These are the activations of a small neural network, seen along a few directions. Each row is one input.
Each table varies a few parts of the input and shows all the possible inputs, shuffled.
Descriptions start from the smaller parts, as in this example, which fits no table here: one of 4 places along a line, together with either a single point or one of 11 places around a ring or (one of 3 separate values, together with one of 8 places around a ring).
Shared parts are said once, and a part with two or three values counts as separate values.

Other details of the inputs shift rows strongly along two fixed directions, in all tables alike. That doesn't count.

Rows:
row 1: [-26  33  27  18 -20 -45 -20   4 -10  10 -13 -12  -8   2  -2]
row 2: [-23  11  18  15  11 -31 -16  21  -7 -12  -2  -4  15  11  17]
row 3: [-16  41  -6   4  11 -66  -4 -18  -4   7 -23 -25   1   3  -3]
row 4: [-11   8  27   3  18 -26   8  43 -20  12 -15  -1  24 -22  42]
row 5: [ 12 -57 -29 -19  -3  17  38 -51   9  -4  23  -9 -12 -15 -47]
row 6: [-10 -52  16  -2 -38  17  22 -23   1   2  26  -2 -15 -16 -39]
row 7: [-17  19  30  10  -6 -43   4  36 -25  27 -26 -12 -14 -32  27]
row 8: [-33  23  14  23 -13 -59 -17  25 -15   3 -17 -14 -40   5   3]
row 9: [ 49 -22 -18 -20   2 123 -10  -1  34 -25  31  46  37  30  11]
row 10: [-17  46  -4   5  13 -63  -8 -23  -6   8 -22 -26   7   2  -8]
row 11: [ 24 -55 -18 -24  10  28  50 -25  -6  22   8  -2   0 -45 -19]
row 12: [-17 -77   8   1   1  20  27  -8  -8 -18  42   0  -3 -13 -33]
row 13: [ 58  73 -69 -13  29  52 -42  13  30 -13 -30  30 -10  54  39]
row 14: [-19 -53  26  -1  -5  14  23 -24  -3 -11  37   0  29 -16 -32]
row 15: [ 46  63 -23  -1 -10  62 -55  34  28  -9 -22  32 -11  52  45]
Description of these inputs: one of 3 separate values, together with either a single point or one of 4 places along a line.
Q: Change only the choice among 3 separate values in row 8. List by row number the other rows that result.
A: row 12, row 13
Q: Change only the choice among 3 separate values in row 6. List by row number the other rows that result.
A: row 3, row 9

Rows:
row 16: [  2 -45 -11 -10 -11  12  25 -34   4  -2  20  -7 -11 -12 -38]
row 17: [-38  12  12  12   1 -90  10 -13 -19  14 -17 -34 -14 -18 -15]
row 18: [  4  51  -3   3  24 -23 -18  23  -5   7 -27   0  14   6  37]
row 19: [ 11  67 -17   2  14 -24 -26   9   3   9 -36  -2  -2  17  26]
row 20: [-47   8  16  19  -4 -85   1 -10 -18   3  -8 -31 -19  -8 -21]
row 21: [ -7 -52  13  -3 -18  13  25  -9  -6   2  21  -3  -9 -22 -24]
row 22: [-17 -40  24   0 -12   4  18 -27   0  -7  30  -6  21 -11 -31]
row 23: [ 36  -7 -13 -14  -7  69  -2   8  16  -1   5  24   1   7  13]
row 24: [15  3 -9 -4 10 31 -9  9  9 -9  4 15 11 15 13]
row 25: [ -7  37  11  12  -3 -17 -24  30  -3   1 -16   3  -4  14  26]
row 26: [ 14   3  -8  -1   9  33 -12   9   9 -11   4  16   9  16  11]
row 27: [30  7 -8 -9 -3 49 -6 13  9  5 -4 19  1  2 17]
row 28: [-16 -36   9  -3   4 -21  29 -12 -12   4  11 -14   5 -27 -16]
row 29: [ 33  -8 -20 -14   9  61  -3   3  16 -10   8  22  14  13  12]
row 30: [-13 -53  16   1 -20  14  20  -8  -6  -2  26   0 -11 -17 -28]
row 31: [ -1  54 -11   8   6 -26 -30  10   4  -3 -23  -3  -7  26  18]
Q: What is each input in this table made of?
A: either a single point or (one of 3 separate values, together with one of 5 places along a line)
Q: A walk changes only the place on the line of 5. It starts at row 27 and steps to row 23. List the rest of the walk in order.
A: row 21, row 25, row 30
Q: Change only the choice among 3 separate values in row 17. List by row number the other rows that result.
A: row 23, row 28
Q: Change only the choice among 3 separate values in row 18. List by row number the other rows that result.
A: row 19, row 27

Rows:
row 32: [  0 -33  -5 -12  10  -5  34 -33  -4   7  12 -12  14 -25 -25]
row 33: [ 37  59 -17  -4   2  39 -36  27  16   3 -26  23   1  28  42]
row 34: [ -5 -40  -3 -12   9 -10  38 -36  -5   6  16 -15  13 -28 -31]
row 35: [ 29  52   2   0  18  47 -38  43  13  -7 -16  30  35  29  60]
row 36: [ -2 -34  -9 -10   5  -5  29 -37   0   1  15 -12   6 -17 -32]
row 37: [ 30 -13 -19 -12 -19  60  -1  -8  17  -2   9  18 -16  10  -9]
row 38: [-35 -26  36  12  -3 -33  11   7 -17  -2  14 -12  13 -17  -7]
row 39: [-29 -31  12   3  13 -68  39  10 -32  22 -11 -26 -17 -48  -2]
row 40: [-20  39  22  12   2 -60  -6  22 -19  21 -31 -17  -3 -16  23]
row 41: [ 28 -15 -22 -10 -23  62  -4 -10  19  -5  12  18 -24  14 -15]
row 42: [-56  36  39  34  -3 -89 -28  29 -21  -4 -15 -21  -6  10  13]
row 43: [ 19  75 -34   3  16  -4 -43   4  18 -10 -28   7  -2  46  24]
row 44: [-43 -14  47  16   2 -57  12  16 -26   8   2 -18  18 -28   5]
row 45: [-10 -37 -11  -6  -2 -14  26 -42   0  -3  18 -16  -6 -11 -43]
row 46: [ -9 -27   1   2 -27   0  10 -14  -2   3  11  -6 -31  -8 -30]
row 47: [ 10 -25   0  -1 -12  57 -10   3  14 -21  26  22   2  21  -6]
row 48: [ 26  -7  -5 -12  -7  42   7   2   7   9   0  12   2  -9   7]
row 49: [ 24 -19 -32 -16   3  39  10 -35  18 -11  16   7   1  11 -25]
row 50: [  3   6  -3   1 -15   4  -5   1   2   4  -4   1 -19   3  -4]
row 51: [-39 100  31  36  15 -89 -61  56 -14  -4 -44 -10   8  34  57]
row 52: [-26 -36  26   9 -12  -7   7   1  -8  -9  22  -3   3  -7 -17]
row 53: [ -5 -24  -2  -4  15 -26  30  16 -21  18 -10 -10 -13 -36   9]
row 54: [ 39  52 -46  -9  14  40 -35  -6  29 -16 -13  19   0  48  15]
row 55: [-22 -33  30   6  -4  -6  12   5 -11  -4  19  -3  14 -15  -7]
row 56: [ 27  -9 -28 -17  12  38   9 -26  16  -6  10   8  13   7 -11]
row 57: [ 28   4 -11 -10  -9  46  -4   5  11   4  -2  16  -4   4   9]
Q: What is each input in this table made of?
A: one of 2 separate values, together with either a single point or (one of 3 separate values, together with one of 4 places along a line)
Q: Changing only the choice among 2 separate values turns row 50 into row 37. The same change can be made to row 43. Which row results?
A: row 54
Q: A walk changes only the place on the line of 4. It starts at row 32 and steps to row 36. List the rest of the walk in order.
A: row 45, row 43
Q: Change only the choice among 3 separate values in row 43. List by row number the other rows that result.
A: row 42, row 46
Q: Change only the choice among 2 separate values in row 45. List by row number the other rows that result.
A: row 49

Rows:
row 58: [ -8  25  13   9  14 -17 -16  25  -5  -3 -10   2  18   7  28]
row 59: [-25  13  26  16   2 -30 -14  22 -10  -5  -3  -4  10   5  15]
row 60: [-43   2  38  16   0 -79  12   8 -27  15 -11 -27   5 -29   1]
row 61: [-38   5  37  17  -8 -59   1  13 -20  10  -7 -19   0 -17   2]
row 62: [ 31  -9 -14 -11 -14  70  -7  -8  20  -8  14  23   1  16  -5]
row 63: [ 11 -27  -9 -10  11  29  15 -13   5  -8  17   7  16  -3  -9]
row 64: [  4 -21  -7  -7 -13  14  12 -27   7  -1  13  -3  -7  -3 -27]
row 65: [ 51  48 -29 -15  17  63 -26  12  23  -2 -17  28  21  27  38]
row 66: [ 21 -16 -23 -10 -11  38   5 -13  12  -2   8   9 -19   5 -15]
row 67: [-15 -45   5  -4   0 -25  38 -16 -16  12  10 -17 -10 -36 -25]
row 68: [ 17  91 -21   3  20 -23 -41  15  10   4 -43   2   7  32  40]
row 69: [  9 -33   5  -5 -13  38  11   9   0   0  14  12  -8  -9  -3]
row 70: [-39   2  23  18 -13 -68   2   7 -20   9  -9 -23 -25 -14 -10]
row 71: [-20 -40  13   5 -13  -4  12 -15  -4  -9  24  -6  -4  -6 -30]
row 72: [ 12 -22 -21 -11   7  24  12 -26  11 -10  15   3   6   5 -20]
row 73: [ 17  88 -27   4  21 -26 -40  26   6   6 -47   2  -8  29  46]
row 74: [ 19 -16 -20  -9  -3  48  -3 -19  18 -16  19  14   2  19 -16]
row 75: [ -5 -45  11  -5  -6   6  28   1 -10   8  13  -3  -5 -29 -11]
Q: What is each input in this table made of?
A: one of 3 separate values, together with one of 6 places around a ring
Q: Changing only the choice among 3 separate values turns row 70 into row 71. The same change can be made to row 69. Which row results?
A: row 59
Q: Change only the choice among 3 separate values in row 64. List by row number the other rows that result.
A: row 66, row 74
